Each row below holds a small network's activations on one input, seen along a few directions.
Each table varies a few parts of the input and shows all the possible inputs, shuffled.
Descriptions start from the smaller parts, as in this example, which fits no table here: one of 5 places around a ring, together with either a single point or one of 9 places around a ring or (one of 3 separate values, together with one of 6 places along a line).
Shared parts are said once, and a part with two or three values counts as separate values.
In the rows, zero is written as 128.

Other details of the inputs shift rows strongly along two fixed directions, in all tables alike. That doesn't count.

Table:
x1: [142 129 112 141 108 121 100 118 120 117 105]
x2: [117 116 126 127 146 110 155 154 125 135 151]
x3: [112 131 120 120 132 139 121 116 109 135 141]
x4: [152 143 124 133 112 128 109 108 129 107 103]
x5: [141 136 117 138 122 134 103 105 125 129 109]
x6: [124 135 132 117 130 143 129 112 124 118 143]
x7: [144 133 119 133 106 121 102 117 124 106  96]
x8: [134 134 107 142 114 129  96 110 112 138 108]
x9: [114 128 135 107 134 123 155 139 121 105 154]
x10: [117 116 126 128 142 111 157 156 126 136 153]
x11: [122 134 140 104 148 122 174 137 123 107 171]
x12: [127 126 129 128 148 118 154 140 130 134 151]
x13: [126 124 129 128 148 116 163 145 131 136 159]
x14: [137 130 107 142 113 125  99 114 115 126 106]
x15: [ 63  95 244  94  98 251  95 153 240 182  59]
x16: [141 140 112 138 124 133 101  99 117 137 112]
x17: [135 130 111 140 116 123 100 115 116 126 105]
x18: [140 129 115 140 110 119  99 117 120 117 102]
x19: [128 121 133 121 130 109 156 155 133 116 140]
x20: [ 83 102 205 111 110 213 101 143 205 172  85]
x21: [135 128 141 119 142 112 171 151 137 116 153]
x22: [117 120 124 129 144 115 149 147 119 144 149]
x23: [141 130 110 141 107 121 100 118 120 118 106]
x24: [130 124 136 126 146 110 161 146 133 125 153]
x25: [ 85 104 166 115 143 155 146 164 157 169 137]
x26: [144 134 120 133 106 120 102 117 124 106  95]
x27: [143 138 114 139 122 129 104 104 122 126 109]
x28: [120 134 126 118 136 144 129 110 120 127 145]
x29: [127 121 135 120 133 108 155 154 133 114 139]
x30: [149 139 117 140 116 128 104 108 126 118 109]
x31: [121 115 131 126 140 106 155 158 129 126 150]
x32: [142 141 113 138 123 132 101  98 116 136 110]
x33: [116 115 128 127 146 110 154 154 125 134 150]
x34: [115 119 126 126 149 112 153 150 119 144 153]
x35: [129 124 136 127 137 121 154 144 138 129 149]
x36: [127 124 130 127 150 116 163 144 130 135 158]
x37: [140 128 114 140 110 120  98 117 120 117 103]
x38: [110 121 131 112 144 118 162 145 117 117 170]
x39: [136 131 140 120 139 116 160 145 137 115 144]
x40: [143 141 111 140 121 134 102  98 116 137 113]
x41: [150 139 116 141 113 129 104 106 125 118 109]
x42: [153 144 121 134 109 129 111 109 129 109 105]
x43: [142 142 111 139 123 134 100  99 117 137 112]
x44: [128 120 135 121 132 109 157 155 133 115 140]
x45: [134 134 109 140 119 125  98 110 110 135 107]
x46: [142 141 111 140 120 134 103 100 117 138 114]
x47: [114 131 128 113 152 133 151 122 115 136 167]
x48: [113 128 121 120 131 136 126 121 114 125 141]
Each input here is: one of 2 separate values, together with one of 4 places along a line, together with either a single point or one of 5 places along a line.
Changing only the place on the line of 4 turns x21 into x40. The same change can be made to x11. Which row results?
Answer: x47
Changing only the place on the line of 4 turns x10 into x23. The same change can be made to x36. Which row results?
Answer: x41
Change only the choice among 2 separate values in x18. List by row number the other rows that result.
Answer: x24
Change only the place on the line of 5 in x10. List by row number the other rows that result.
Answer: x2, x14, x17, x33
Change only the place on the line of 5 in x19. List by row number the other rows that result.
Answer: x7, x26, x29, x44
Change only the place on the line of 4 in x46. List by row number the other rows that result.
Answer: x13, x35, x42
Change only the place on the line of 4 in x20. List by row number the other rows that result.
Answer: x4, x5, x16

Table:
x49: [122 121 128 135 111 136 100 131 131 139  95]
x50: [141 146  94 137 140 112 126 102  91 135 144]
x51: [170 136  82 154 130  65 139 131  99 102 136]
x52: [166 138  93 137 132  63 153 134  99  82 142]
x53: [151 136  86 137 139  68 147 131  83  91 150]
x54: [141 140  88 145 141 113 121 100  94 139 146]
x55: [ 36  79 218  75 170 174 216 215 188 173 198]
x56: [135 141 131 131 122 149 105 105 134 140 107]
x57: [105 117 156 120  92 176  85 126 157 128  80]
x58: [164 150  82 149 147  86 139 106  92 116 154]
x59: [111 132 139 121 116 178  86  93 136 146 101]
x60: [137 122 135 115 175  65 226 179 121 103 204]
x61: [127 138 148 119 105 177  92  98 149 123  97]
x62: [113 134 140 118 108 182  88  93 137 137 105]
x63: [106 124 136 128 111 167  83 112 134 158  96]
x64: [164 137 104 151 127  96 128 119 116 115 127]
x65: [ 78  88 205  90 147 145 207 214 193 138 165]
x66: [102 122 143 119 115 169  89 112 137 144 103]
x67: [133 129  92 143 140 102 125 120  94 137 150]
x68: [132 128 153 131 108 154 103 124 158 139  87]
x69: [125 137 147 121 113 172  91  98 148 133  94]
x70: [145 136 141 126 102 144 108 114 145 104 100]
x71: [141 124  95 148 133  91 128 135 102 125 134]
x72: [129 116 136 123 149  87 187 178 136 125 158]
What do these inputs look like to the network?
Answer: one of 4 places along a line, together with one of 6 places around a ring
Changing only the place on the ring of 6 turns x49 into x56. The same change can be made to x53. Which row results?
Answer: x69
Start at x64 and move only the place on the ring of 6, one step at a time. The first step leads to x58. Which rows follow, in order?
Answer: x54, x67, x71, x51
Change only the place on the line of 4 in x52. List by row number the other rows that result.
Answer: x51, x65, x72
Change only the place on the line of 4 in x59. List by row number the other rows that result.
Answer: x50, x54, x62

Table:
x73: [116 122 118 141 122 146  99 118 122 156 118]
x74: [108 112 154 102 176 100 225 183 140 117 212]
x75: [170 115 145 147  78  90 115 172 171  78  53]
x76: [114 130 147 133 100 188  56  91 149 166  66]
x77: [111 123 139 137 100 189  53  95 151 165  74]
x78: [170 152  93 133 138  82 159 111  95  77 160]
x79: [167 155  97 128 142  78 156 112  88  81 158]
x80: [119 126 108 144 116 147  76 100 113 154  95]
x81: [159 146  78 145 144  83 143 109  85 118 158]
x82: [156 150  65 151 137  83 115 100  69 122 136]
x83: [129 132 131 126 109 147 108 113 131 118 117]
x84: [ 73 103 199  87 147 175 173 177 181 156 148]
x85: [ 71  97 189  89 155 155 188 181 170 155 169]
What do these inputs look like to the network?
Answer: either a single point or (one of 2 separate values, together with one of 6 places around a ring)

Table:
x86: [174 138  92 159 136  78 122 104  98 119 143]
x87: [182 168  59 148 107 106  97  52  75  81 129]
x88: [141 133 139 144 132 124 142 143 135 155 141]
x89: [158 141  65 158  96 123  65  77  99 121  77]
x90: [121 146 140 113 147 130 153 137 122 146 132]
x91: [149 154  78 143  75 131  38  73  79 112  79]
x92: [160 161  92 138  96 150  85  65 105 105 109]
x93: [109 125 117 115 158  80 195 179  87 126 207]
x94: [115 117 107 112 155  71 185 160  84 119 201]
x95: [ 83 123 190  98 122 201 112 131 176 180  83]
x96: [ 98 108 197 123 107 204 101 143 197 196  89]
x97: [119 120 107 134 130 128 138 143 128 146 130]
x98: [123 110  98 139 186  66 195 171 106 117 196]
x99: [148 138 134 110 150  68 191 165 122  86 145]
x100: [134 115 134 139  77 155  82 130 167 110  45]
x101: [ 44  84 211 102 118 214  89 157 186 172 101]
x102: [122 121  99 134 166  84 203 177 108 137 189]
x103: [ 71 105 205  93 138 202 118 139 190 179  92]
x104: [110 127 155 115 155 144 123 124 139 140 114]
x105: [ 74 102 200  99 122 224 118 127 200 159 119]
x106: [177 165  72 157 102 137  48  36  92  77  96]
x107: [148 126 139 103 152  78 214 176 135  70 197]
x108: [128 132 102 136  96 130  59  86  95 115  96]
x109: [141 115 130 143 183  71 189 165 121 131 199]
x110: [ 76  86 212 102  93 185 124 179 191 133  87]
x111: [106 129 154 109 146 155 182 150 146 137 181]
x112: [129 118  95 144 134 114 119 120 119 129 122]
x113: [187 176  59 147 107  99  64  44  65  99  74]
x114: [159 138 117 153 102 136  77  92 129 144  91]
x115: [153 121 140 130 149  52 214 194 145  99 178]
What do these inputs look like to the network?
Answer: one of 5 separate values, together with either a single point or one of 5 places along a line
Changing only the choice among 5 separate values turns x97 into x96. The same change can be made to x89. Which row results?
Answer: x114
List by row number the other rows that have the choice among 5 separate values in common with x95.
Answer: x90, x99, x103, x104, x113
